Each row below is a small network's average activation on inputs in which a field has the value named, seen along a few directions.
Related values have similar rows: they may be neighbours, one step apart, or belong to one group.
In the rows, 500 means zero.
Random noise pushes rows far along 2 fixed directions. That doesn't count. These rows show it; they differ only by the noise:
[520 476 542 608 424 496 515 531 626 465 507 540 524 570 486]
[496 763 824 580 322 495 328 451 544 576 333 573 519 420 409]
[774 559 692 351 299 579 329 339 541 381 540 378 456 689 321]
[601 327 413 557 451 519 577 528 652 378 619 479 509 690 488]


Values of GUNUD:
fuzo: [505 468 505 607 375 495 497 550 637 477 556 538 539 611 494]
reka: [732 418 301 182 499 461 659 416 263 494 557 340 402 623 412]
gis: [198 357 230 626 708 464 466 701 529 515 662 524 450 561 597]
lumaf: [556 596 380 527 442 476 568 358 362 616 595 557 545 319 530]
kemu: [348 437 518 421 615 556 298 402 345 481 415 468 451 391 622]
tiz: [696 432 588 399 420 455 465 572 600 542 521 452 566 657 593]
fuv: [417 547 320 622 601 476 716 573 427 620 448 574 555 301 512]
riro: [341 488 584 453 608 636 316 487 453 521 472 443 455 460 491]
vup: [351 369 544 677 451 307 633 548 657 526 438 652 526 490 533]
vuva: [374 782 854 348 605 560 287 311 366 602 396 441 332 426 394]
zoku: [517 492 291 413 669 475 622 608 424 519 494 690 611 322 511]
vez: [681 387 429 419 488 618 508 480 471 357 547 265 499 520 395]
buzeg: [690 613 575 424 409 527 557 448 532 301 490 391 484 629 546]
The values of GUNUD form a tree with 4 forks.
Question: Which values are neighbours of riro? Give them in the order they are listed.
Answer: gis, kemu, vuva, vez
Question: Which values are neighbours of vup? Give them in the order they are listed.
Answer: fuzo
Question: Which values are neighbours of reka? Give them in the order they are listed.
Answer: fuv

Values of PUL:
dip: [100 601 626 822 646 496 464 705 687 477 335 646 490 377 529]
fol: [582 530 476 572 387 457 632 469 462 587 406 607 553 337 471]
tedit: [560 934 791 475 371 430 572 378 394 753 343 602 500 327 310]
tas: [656 742 543 563 276 383 431 613 536 588 514 716 655 415 563]
lamol: [253 406 610 570 637 412 589 658 622 559 493 551 539 600 787]
zanuz: [552 546 546 676 386 576 707 553 553 405 339 372 623 346 578]
sedin: [375 356 189 545 744 633 499 597 427 500 671 255 380 559 520]
zezu: [449 498 571 519 446 498 404 466 653 363 456 509 522 691 506]
rukom: [294 777 697 460 562 449 288 391 275 702 339 601 381 238 469]
meza: [327 371 223 528 791 367 766 837 486 629 403 700 648 318 777]
mub: [250 647 577 601 582 556 345 329 316 586 366 698 514  60 612]
rer: [548 204 331 659 472 529 431 613 717 421 723 500 533 684 424]
gime: [166 484 559 726 481 287 661 594 511 756 322 690 496 401 529]
The values of PUL form a tree with 4 forks.
Question: Which values are neighbours of mub? Give them in the order they are listed.
Answer: rukom
Question: Which values are neighbours of zanuz? Give them in the order they are listed.
Answer: fol
Question: Which values are neighbours of rer? Give them in the order they are listed.
Answer: zezu
